Each row below is a small network's average activation on inputs in which a field has the value named, seen along a few directions.
Related values have similar rows: they may be neighbours, one step apart, or belong to one group.
In the rows, zero is written as 500.
Random noise pushes rows far along 3 fixed directions. That doesn't count. These rows show it; they differ only by the noise:
[623 628 518 403 372 631 505 468 587 512 473 295 363 222 624]
[499 381 465 538 508 504 403 488 515 511 506 535 418 536 486]
[675 661 552 344 291 593 550 349 518 501 507 218 376 151 647]
[458 279 451 582 545 435 370 461 460 507 532 621 448 656 430]
[512 336 440 591 583 286 584 149 288 422 487 501 552 514 434]


Field Z:
z2: [487 444 395 622 676 340 529 310 441 427 411 509 597 413 461]
z7: [457 666 550 452 469 680 524 507 569 525 428 492 565 444 473]
z16: [503 527 586 348 468 547 495 457 544 403 476 529 561 541 456]
z4: [475 442 488 578 549 440 686 514 398 455 455 476 690 569 449]
z9: [485 445 384 548 645 691 408 871 786 509 373 593 286 518 538]
z12: [553 530 349 663 717 417 711 632 541 380 390 610 577 506 560]
z15: [377 496 457 618 775 649 484 633 656 411 323 597 523 565 360]
z1: [487 586 320 699 701 301 666 513 464 479 477 604 647 610 496]
z14: [515 570 590 376 290 330 643 198 169 485 603 417 682 437 460]
z6: [504 565 619 405 398 453 472 279 519 499 563 464 482 368 479]
z8: [397 549 349 671 855 562 669 752 615 460 362 505 646 577 497]
z11: [524 472 693 369 288 566 248 555 628 569 597 490 367 467 523]
z5: [368 544 473 549 580 631 533 739 521 535 420 546 536 557 533]
z13: [440 603 581 383 358 530 551 413 349 556 552 381 501 445 446]
z3: [601 630 562 487 453 482 543 583 547 604 520 424 420 420 644]
z10: [518 580 416 596 641 531 518 593 591 537 456 465 403 442 604]
Z is arranged as a ring.
Q: Which values are neighbours of z2? Give them in the order they are listed.
A: z9, z11
Q: Which values are neighbours of z13? Give them in the order they are listed.
A: z7, z14
Q: Which values are neighbours of z4? Give them in the order they are listed.
A: z8, z5
Q: Which values are neighbours of z15? Give them in the order they are listed.
A: z16, z6
